Each row below holds a small network's activations on one input, seen along a few directions.
Each table varies a few parts of the input and shows all the possible inputs, shuffled.
Descriptions start from the smaller parts, as in this example, which fits no table here: one of 8 places around a ring, together with either a single point or one of 11 places around a ring or (one of 2 separate values, together with one of 6 places along a line).
Shared parts are said once, and a part with two or three values counts as separate values.
In the rows, 128 means zero.

Other details of the inputs shift rows strongly along two fixed directions, in all tables alike. That doesn't count.
These rows show it; all are for the same input, with only those details redrawn:
[182 144  71 120 121  78 159 115 114 105 160 161 210 120 113]
[179 146  73 120 120  81 159 114 116 104 159 160 210 122 110]
[138 157  87 118 141 119 155 109 143 118 139 140 175 144 103]
[156  70 137 113  97  66 115 123  75 192 163 129 148 112 176]
[ 57 175 112 114 179 186 147 100 190 145 100  98 109 181  95]
[136 156  84 117 143 120 154 109 144 119 137 139 174 144 105]
[ 64 189 103 115 178 189 154  98 199 127 102 110 125 187  80]
[147  94 126 113 105  80 127 116  94 170 156 130 156 119 157]

A family of inputs:
R1: [125 174 104 141 136 124 113 144 140 108 136 158 178 117 131]
R2: [ 65 106 154 114 126 148 142 158 136 144  95  81  49 158 109]
R3: [150 165  71 160 113  67 164 138 105  59 138 197 188 120 107]
R4: [ 60  98 187 121 108 123  90 137 127 217 119 109  62 156 191]
R5: [ 64 144 147 129 142 158 137 130 138 126  80 123  52 185 128]
R6: [136  84 144 112 109  89 118 119  99 187 153 125 142 129 159]
R7: [159 147 117 163 138 144 135 129 129  46 124 151 139 119 120]
R8: [204  68 142 138  16 124 125 100  68 244  53 194  97  10 150]
R9: [ 42  61 185 133 109 114 108 165 115 203 117  84  49 132 142]
R10: [ 79 182 134 106 143 173 141 127 175 126  85 109  78 194 130]
R11: [105 220 116 140 183 231 134 119 224  58  89 105 112 176  95]
R12: [157  61 168 118 100  89 133 162  96 120 131 102  90 104 137]
R13: [ 84 128 191 137 137 174  67 134 144 175 133  97  74 121 171]
R14: [193 125 125 100 134 122 140 103 128 103 130 109 141 135 127]
R15: [110 148  85 153 144 127 139 166 143  76 138 147 171 104  61]
R16: [176 152 105 170 124 102 124 137  98  51 165 186 182  77 113]
R17: [ 90 108 162 141 157 191 126 155 166 109 107  77  66 128 105]
R18: [ 86 152 150 131 161 175 135 118 163  86  74 114  51 173 116]
R19: [165 158  95  98 135 127 165 108 131 102 126 127 159 159 105]
R20: [193  54 185 104  64  60  87 139  64 166 148 117  98 104 225]
R21: [ 96  80 197 121 146 173  64 111 119 211 146  71  70 111 171]
R22: [152  55 166 148 103  91  93 173  79 144 179 124 119  56 140]
R23: [231 131  99 127 125 126 137 109 119  65 162 132 205 102 121]
R24: [139 129 102 122 145 129 112 118 122 137 152 139 180 110 124]
R25: [104 163 104 165 141 126 126 140 122  80 128 177 166 118 103]
Describe the family of inputs behind these rows. -> either a single point or (one of 4 places along a line, together with one of 6 places around a ring)

A family of inputs:
R26: [153 129 100 155 138 108 125 143 112  79 167 154 190  94 107]
R27: [180  89 146 135  74  85 101 122  64 175 137 167 136  77 183]
R28: [ 30 133 172 140 160 182  86 144 157 168 121  93  70 145 133]
R29: [159 131 102 159 129  99 134 130  95  68 145 176 176 102 118]
R30: [118  94 160 132 125 156  95 115 123 190 121 110 108 100 148]
R31: [135 175 102 118 155 160 167 120 165  55  99 120 120 167  81]
R32: [121 181  96 156 144 128 138 134 133  66 130 173 157 128 102]
R33: [174  78 133 115  69  79 125 144  89 184 140 136 147  85 156]
R34: [118  99 161 139 119 156 103 101 112 178  98 127  90 112 155]
R35: [ 79 103 166 139 111 106 104 150 110 168 117 129  77 132 167]
R36: [185 139  87 122 103 107 168 114 112 102 110 165 160 107  96]
R37: [171  91 137 119  70  78 106 143  94 186 147 147 149  77 169]
R38: [120  90 160 132 116 146 120 101 109 176 100 120  80 113 141]
R39: [172  84 111  86  97  50 127  80  69 228 171 140 192 130 188]
R40: [127 207 106 138 162 175 139 118 173  52 112 141 134 159 103]
R41: [131 177 111 135 178 184 133 122 180  60 131 112 152 144  93]
R42: [ 80 104 178 103 151 173 113 135 155 159 110  55  54 160 133]
R43: [157 157  85 115 129 141 165 121 151 107 115 138 163 114  73]
R44: [ 43  93 178 138 164 173 104 137 143 169 123  80  60 141 119]
R45: [146 138  98 139 109  76 130 164 120  98 163 157 180 101 121]
R46: [149 133  91 142 106  77 160 152 107  83 131 168 159 123 112]
R47: [105 160  95 136 152 140 167 134 147  70 104 144 124 151  69]
R48: [190 118 111 129  69  74 130 130  90 142 130 181 161  88 155]
R49: [134 149  92 155 150 126 159 124 126  55 130 159 151 126  79]
R50: [ 77 110 164 124 150 194 115 108 157 190  99  86  69 129 116]
R51: [177 148  85 127  92 104 168 125 122 109 109 172 164 113 108]
R52: [155 167  97 124 128 125 163 136 150  64 114 137 140 155 109]
R53: [155  78 169 129 117 112 114 121  89 128 139 111  96 118 164]
R54: [120 201  99 121 157 162 142 140 198  69 124 117 143 157  94]
R55: [185 157  67  87 140  67 157  87 116 110 183 139 230 171 142]
R56: [ 43 100 169 121 155 164 116 147 147 171 111  77  57 153 111]
R57: [113  71 150 130  99  82 115 168  94 170 148 113 113 111 154]
R58: [ 90 207 120 129 182 207 124 128 206  77 118 105 122 167  92]
R59: [100 180 116 126 192 206 147 117 201  67 116  91 115 164  70]
R60: [ 79 117 188 133 160 190  96 112 145 143  97  85  52 159 158]
R61: [114 106 163 127 111 147  87 126 121 203 126 117 102 102 161]
R62: [ 64 103 142 101 148  96 115  95 111 217 155  99 135 189 166]
R63: [196  98 120 115  88  67 132 158  97 112 166 125 165 106 153]
R64: [148  99 165 122  93  91 103 144 100 147 135 125 101 126 192]
Describe the family of inputs behind these rows. -> one of 3 separate values, together with either a single point or (one of 2 separate values, together with one of 6 places around a ring)
List by row number the other rows that have the choice among 3 separate values in common with R30. -> R27, R33, R34, R36, R37, R38, R39, R43, R48, R50, R51, R61
Which other rows does R57 become when the choice among 2 separate values takes its other values? List them by row number. -> R46

A family of inputs:
R65: [218 100  94 123  94  67 144 122 101 116 160 149 210 105 155]
R66: [105  49 180 131 124  95  94 129  72 185 153 100  97 132 189]
R67: [103 175 102 126 133 169 160 110 177 126  75 136 115 158 100]
R68: [214 127 105 115 104  79 127 120  77 108 176 161 185  86 134]
R69: [122  54 180 112 117 125  94 125  96 206 142  82 101 114 171]
R70: [ 86  95 173 101 131 154 118 132 140 186 110  68  65 158 146]
R71: [ 85 185 118 126 165 152 132 122 157  91 118 130 117 174 110]
R72: [186 112  93 138  75  49 150 160  84 104 155 178 178  80 120]
R73: [120 130 124 119 107 133 140 136 130 150 103 131 109 122 114]
R74: [ 91 185 119 120 153 157 138 140 177  99 123 117 111 157  95]
R75: [132 156 139 161 156 197 129 131 158  45  98 127  92 119  92]
R76: [169 167  76 140 124  86 137 147 126  69 163 171 210 120 124]
R77: [156 121 119 105 130 115 144 121 116 114 135 117 136 135 116]
R78: [220 166  77 115 109  81 153 105 109  72 151 176 201 118 126]
R79: [206 167  80 123 125 106 147  95 117  82 152 171 200 116 121]
R80: [150 109 158 161 117 156 108 162 137  86 110 121  97  95 137]
R81: [118 183 110 112 150 172 132 127 178 116 119 119 136 143  99]
R82: [204 145  78 116 123  91 167 102 119  73 141 152 193 135 116]
R83: [202  91  99 137 107  53 134 144  80  96 192 150 211  79 130]
R84: [124 117 131 112 136 145 129 132 147 146 126  97 128 138 124]
R85: [ 79 162 115 128 174 153 148 122 161  87 112 113 118 186 100]
R86: [155 157  88 128 152 149 155  96 161  96 125 130 184 144 105]
R87: [132 143 140 101 130 136 120 119 124 137 129 118 105 136 129]
R88: [123 155  86 140 153 123 150 141 156  75 137 135 181 155 105]
R89: [128 104 151 126 100  78 104 151  91 150 153 131 125 130 181]
R90: [ 65  97 173 126 122 135 113 136 117 181 106 112  50 130 132]
R91: [197 107 129 112  79  71 121 123  90 150 151 144 156 111 183]
R92: [184 128 102 138 114  63 122 130  74  91 181 173 193 104 148]
R93: [ 85 185 120 126 175 176 130 117 170  98 130 120 110 152  86]
R94: [ 80  97 164 121 115 158 107 136 135 208  95 104  71 121 140]
R95: [100  89 208 142 128 176  93 146 123 124  90  92  19 120 156]
R96: [139 177  92 129 139 125 138 146 159  81 151 144 170 122  96]
R97: [150  74 154 111 119 110 115 118  87 166 150 105 118 116 152]
R98: [173  92 125 127  93  90 127 124  71 155 141 157 142  80 133]
R99: [ 72 101 170 131 129 174 105 101 141 217  84 105  72 133 154]
R100: [113 185 110 118 152 179 134 107 190 123 104 121 134 161 119]
R101: [ 92 158 117 119 170 153 151 127 165  88 120 106 110 166  83]
R102: [ 88 156 117 129 179 168 145 118 165  95 129 105 116 158  81]
R103: [148 106 152 119 113 124  98 104 112 179 139 120 133 116 177]
R104: [117  90 141 141  89  79 122 152  88 160 127 148 120 118 162]
R105: [ 88 156 110 129 167 162 145 140 185  99 125 102 131 156  86]
R106: [155  85 126 146  92  76 117 145  80 149 156 157 156  69 135]
R107: [ 85  65 170 143  96 100  94 152  93 204 122 127  95 114 181]
R108: [ 91  96 170 108 129 153 120 113 146 190 100  75  72 171 168]
R109: [ 75 157 112 142 180 169 136 122 172 100 120 110 141 169 100]
R110: [113 173  87 143 140 123 160 128 138  77 110 170 150 145  87]
R111: [141 182  97 121 145 119 145 131 142  67 147 147 149 134  90]
R112: [194 120 106 134 104  64 118 142  87 103 192 161 199  75 136]
R113: [ 60  95 167 136 119 145 104 150 137 194 108 107  68 121 137]
R114: [115  71 174 111  94 111 108 129  81 204 113 118  68 107 157]
R115: [117 159 141 168 161 213 121 138 179  56  91 117  97 118  91]
R116: [121  99 154 136 119 100  88 135  93 160 160 129 137 115 177]
R117: [174  94 118 132  79  85 128 125  97 167 126 158 159  92 162]
R118: [158 158  90 124 155 146 161  89 151  90 126 134 168 151 103]
R119: [ 91 127 182 149 137 198 112 155 166 100  76  91  34 135 130]
R120: [128  68 172 118  88 102 110 111  81 211 108 127  79 115 183]
R121: [191 147  71 138 108 104 153 126 112  95 139 179 205  80  87]
R122: [129  76 184 111 107 122  77 126  91 211 149 100 100 101 181]
R123: [ 90  61 172 149 103 103  89 140  81 205 130 130 101 105 178]
R124: [114 187 115 106 146 169 140 126 174 112 111 115 116 157  98]
R125: [103 119 136 120 136 124 137 147 143 125 133  98 109 149 120]
R126: [ 66 173 108 149 166 172 145 116 160 106  97 147 116 157  85]
R127: [109 120 130 141 128 126 130 130 114 138 129 143 112 109 107]
R128: [ 76 163 112 131 164 153 151 136 174  93 111 108 124 187 105]
R129: [104 171 106 133 153 179 153  90 164 127  85 142 118 147  93]
Describe the family of inputs behind these rows. -> one of 5 places around a ring, together with either a single point or (one of 3 separate values, together with one of 4 places along a line)
Changing only the place on the ring of 5 turns R65 into R108. The same change can be made to R88. Which row results? -> R128
Changing only the place on the ring of 5 turns R122 into R68. The same change can be made to R116. Which row results? -> R92
Which other rows does R93 become when the place on the ring of 5 takes its other values? List them by row number. -> R74, R96, R111, R112
A walk changes only the place on the line of 4. It starts at R91 and steps to R124. List the rest of the walk in order. -> R74, R89
A walk changes only the place on the line of 4. It starts at R120 and steps to R114. List the rest of the walk in order. -> R90, R110

A family of inputs:
R130: [ 71  96 181 142 121 139  98 123 109 190  99 125  59 138 169]
R131: [ 83 127 161 136 155 192 103 102 151 168 103 102  82 130 122]
R132: [173  57 149 128  82  37  99 170  57 150 189 136 158  75 170]
R133: [184 135  78 145 115  59 154 144  86  46 166 178 203 117 121]
R134: [147  51 152  93 100  42  97 124  59 219 187 110 153 128 213]
R135: [ 75 107 173 126 167 175 100 122 139 154 128  75  78 144 134]
R136: [207 169  59 140 132  94 156 148 138  28 177 163 232 102  83]
R137: [116  45 168 138 107  69 100 150  63 175 161 112 110 101 171]
R138: [ 86 150 155 116 147 191 131 122 185 136  82  91  62 165 124]
R139: [ 81 149 108 132 154 174 161 123 166 112  90 122 102 153  69]
R140: [110 226  85 134 184 188 153 131 210  29 110 123 151 181  71]
R141: [108 184  99 124 180 209 163 101 196  78  88 109 120 155  51]
R142: [ 89 143 128 106 132 141 124  88 143 199 120 120 137 159 146]
R143: [173 100 131 130  91  48 115 157  83 110 178 148 154 104 166]
R144: [ 50 131 148 145 154 176 116 120 151 168  88 118  79 139 108]
R145: [108 204  89 141 163 197 144 119 202  84 102 137 148 133  67]
R146: [147 123 139 118 131 149 134 115 120 119 105 116 109 138 132]
R147: [108 158 103  92 146 144 156  93 160 168 111 106 134 180 112]
R148: [189 159  94 140 125 120 139 107 116  75 140 176 176 106 123]
R149: [204 161  59 141 109  75 189 126 113  37 137 191 197 117  87]
R150: [128 134 136 135 106 118 113 142 114 140 117 151 122 117 148]
R151: [210 102  94 124  79  56 149 157  83 106 156 165 187  74 118]
R152: [107  79 185 112  93 114 106 147 102 190 108 100  57 127 177]
R153: [144 164 117 138 124 145 124 124 148 106 115 145 139 123 132]
R154: [174 116 113 122 106 116 143 137 128 114 136 129 152  96 116]
R155: [ 72 123 152 133 128 162 108 138 146 180 113 120  82 119 131]
R156: [113  65 202 124 127 123  83 125  88 174 148  90  72 135 196]
Changing only one part turns R137 into R144. The same change can be made to R135. Which row results? -> R131
Describe the family of inputs behind these rows. -> one of 3 separate values, together with either a single point or (one of 2 separate values, together with one of 4 places along a line)
A walk changes only the place on the line of 4. It starts at R133 and steps to R143. List the rest of the walk in order. -> R140, R156
